W =
array([[-142, -736,  408,  709,  227, -358,  309],
       [-400,   76,  540,  476, -249, -199, -210],
       [-433, -168, -148, -114,  604,  -52,  620],
       [ 142,  161,   81,  204, -434,  546, -505],
       [ 506,  293, -728,  396, -157, -818,  383]])
Rows and columns are counted from 0.
row 0 col 0 = -142
row 2 col 2 = -148
row 4 col 5 = -818
row 4 col 6 = 383
row 0 col 6 = 309
row 1 col 5 = -199
row 1 col 2 = 540
row 3 col 4 = -434
row 3 col 1 = 161
row 0 col 2 = 408
row 1 col 0 = -400
row 0 col 1 = -736
row 2 col 0 = -433
row 1 col 1 = 76
row 4 col 2 = -728
row 3 col 2 = 81

X = [8 7 7 2 7 0 2 7 6 6 7 2 2 3]
X[0]	8
X[7]	7
X[4]	7
X[-13]	7

m = [-34  56  58  50]
m[0] = -34
m[1] = 56
m[3] = 50

x =
array([[-11,   5,  25, -27,  -8,  58,  33,  -3, -30, -22,  30,  17,   5,
         34, -12],
       [  6,  26, -26,  -5, -23,  -9,  16, -25,  27, -12, -38, -22,  -2,
         51,  40],
       [ 21,  31, -23,   4,  -9, -39, -11, -15,  22,   3, -59, -13,  -7,
          6,  41],
       [ -5, -19,  37,  21,  -6,  19,   7, -28,  32, -46, -19, -45,  -5,
         28,  -8],
       [ 14,   0, -14,  28,   6, -55, -32,  -5,  34,  11, -44, -23,  -8,
        -28,  17],
       [ 14,  -2,  66,  15,   8,  12, -15, -17,   4, -44, -39, -19, -12,
        -16, -11],
       [ -4,   8,   6,  -7, -22,  28,  30, -29,  20, -35, -16, -26,  -1,
         61,  16],
       [-17, -49,  -3,  31,  20, -17, -20,  16,  18,  15,  37, -15,   3,
        -38, -36],
       [-24, -30, -48,   3,   4,  -7,   5,  21,   5,  37,  61,   5,  12,
         -2, -17],
       [-15, -32, -47,  27,   7, -42, -17,  12,  34,  33,  24, -19,   5,
        -17,  -7],
       [ 11,  24, -51,  -9,   2, -44, -15,  18,  -8,  45, -10,  25,   1,
        -24,  25],
       [ -7, -18,  47,  12,  -5,  35,  13, -24,  19, -49,  -8, -35,  -3,
         31, -14]])
x[0,0] => -11
x[0,3] => -27
x[0,11] => 17
x[0,9] => -22
x[2,2] => -23
x[7,10] => 37
x[4] => [14, 0, -14, 28, 6, -55, -32, -5, 34, 11, -44, -23, -8, -28, 17]
x[8,0] => -24
x[0] => [-11, 5, 25, -27, -8, 58, 33, -3, -30, -22, 30, 17, 5, 34, -12]
x[7,5] => -17
x[9,1] => -32
x[11,13] => 31
x[9,14] => -7
x[5] => [14, -2, 66, 15, 8, 12, -15, -17, 4, -44, -39, -19, -12, -16, -11]
x[9,4] => 7
x[0,4] => -8
x[2,5] => -39
x[1,7] => -25
x[:, 14] => [-12, 40, 41, -8, 17, -11, 16, -36, -17, -7, 25, -14]
x[1] => [6, 26, -26, -5, -23, -9, 16, -25, 27, -12, -38, -22, -2, 51, 40]
x[3,10] => -19
x[11] => [-7, -18, 47, 12, -5, 35, 13, -24, 19, -49, -8, -35, -3, 31, -14]
x[7,0] => -17
x[7,4] => 20
x[8,3] => 3
x[1,5] => -9
x[3,1] => -19
x[2,14] => 41
x[7,11] => -15
x[9,10] => 24
x[8,11] => 5
x[2,9] => 3
x[1,8] => 27
x[:, 9] => [-22, -12, 3, -46, 11, -44, -35, 15, 37, 33, 45, -49]
x[2] => [21, 31, -23, 4, -9, -39, -11, -15, 22, 3, -59, -13, -7, 6, 41]
x[:, 11] => [17, -22, -13, -45, -23, -19, -26, -15, 5, -19, 25, -35]

B = [-27  40  46  46  42 -37 -46 -38  50 -23  56  53  27 -22 -24]
B[-15]	-27
B[14]	-24
B[9]	-23
B[-11]	42
B[-7]	50
B[6]	-46
B[-4]	53

a =
[[ -1 -14  22  -6]
 [  2 -15  32  16]
 [  3   2  18  12]
 [  0   2   4 -23]
 [  2  -6  25  27]
 [ -3  -4 -24 -14]
 [ -1  -2  -2   6]
 [  4  -3  10  41]
 [  0  -1  -8 -26]
 [  8  -6 -14 -64]
 [  1  -6 -28 -41]]
a[0][0]	-1
a[0][1]	-14
a[4][0]	2
a[9][0]	8
a[1][2]	32
a[1][0]	2
a[6][0]	-1
a[1][1]	-15
a[10][1]	-6
a[7][2]	10
a[:, 2]	[22, 32, 18, 4, 25, -24, -2, 10, -8, -14, -28]
a[8]	[0, -1, -8, -26]
a[9][2]	-14
a[6][2]	-2
a[3][1]	2
a[8][0]	0
a[7][0]	4
a[1][3]	16
a[5][3]	-14
a[10][3]	-41
a[2][1]	2

M =
[[164 146 109 105 108 162 209 172 169 170 163 177 119 172]
 [138 153 135  89  83 143 102 133 133 133 140 124 133 131]
 [ 73  79 124 166 173  81 101  78  71  77  78  77 130  77]
 [189 173 112  82  73 179 150 180 187 192 177 193 118 198]
 [185 165  52  58  70 191 217 189 200 204 184 202  60 187]
 [140 151 184 129 111 142  76 135 126 128 137 124 178 140]
 [183 163  66  56  68 185 178 180 186 187 186 183  73 180]
 [ 73  83 166 180 186  76  61  79  65  73  74  56 167  69]
 [162 134  65  93  95 160 199 166 174 174 160 185  65 170]
 [148 158 195 148 127 157 103 141 138 151 149 141 188 152]]
Indices start at 0.
(0, 0): 164
(2, 5): 81
(7, 12): 167
(1, 8): 133
(0, 8): 169
(6, 6): 178
(0, 2): 109
(7, 11): 56
(0, 12): 119
(7, 6): 61
(9, 1): 158
(5, 12): 178
(4, 9): 204
(4, 8): 200
(9, 4): 127
(8, 5): 160
(9, 9): 151
(3, 10): 177
(1, 13): 131
(4, 2): 52
(0, 9): 170
(8, 9): 174
(6, 1): 163
(1, 11): 124
(9, 13): 152
(2, 1): 79
(7, 8): 65
(6, 2): 66
(7, 2): 166
(2, 2): 124
(5, 1): 151
(8, 4): 95
(9, 3): 148

data = ((-0.11, 0.06, 0.05, 0.00), (-0.06, 0.07, -0.05, 0.09), (-0.20, -0.07, 0.08, -0.07), (0.00, -0.19, -0.11, -0.21), (-0.06, -0.07, -0.07, -0.06), (0.00, -0.21, -0.01, 0.20), (-0.04, -0.17, -0.14, -0.06), (-0.05, 0.03, -0.07, 0.05), (0.08, -0.11, -0.10, -0.11), (-0.08, -0.01, -0.03, -0.12))
data[0,0] -> -0.11
data[:, 2] -> [0.05, -0.05, 0.08, -0.11, -0.07, -0.01, -0.14, -0.07, -0.10, -0.03]
data[3,2] -> -0.11
data[3,0] -> 0.00
data[2,0] -> -0.20
data[4,0] -> -0.06
data[2,3] -> -0.07
data[1,0] -> -0.06
data[7,0] -> -0.05
data[4,3] -> -0.06
data[:, 3] -> [0.00, 0.09, -0.07, -0.21, -0.06, 0.20, -0.06, 0.05, -0.11, -0.12]
data[4,2] -> -0.07
data[6,3] -> -0.06
data[1] -> [-0.06, 0.07, -0.05, 0.09]
data[9,2] -> -0.03
data[1,2] -> -0.05
data[3] -> [0.00, -0.19, -0.11, -0.21]
data[3,1] -> -0.19
data[5,1] -> -0.21
data[9,0] -> -0.08
data[9,3] -> -0.12
data[6,0] -> -0.04
data[8] -> [0.08, -0.11, -0.10, -0.11]
data[:, 0] -> [-0.11, -0.06, -0.20, 0.00, -0.06, 0.00, -0.04, -0.05, 0.08, -0.08]
data[8,2] -> -0.10
data[0,3] -> 0.00
data[1,3] -> 0.09
data[4,1] -> -0.07
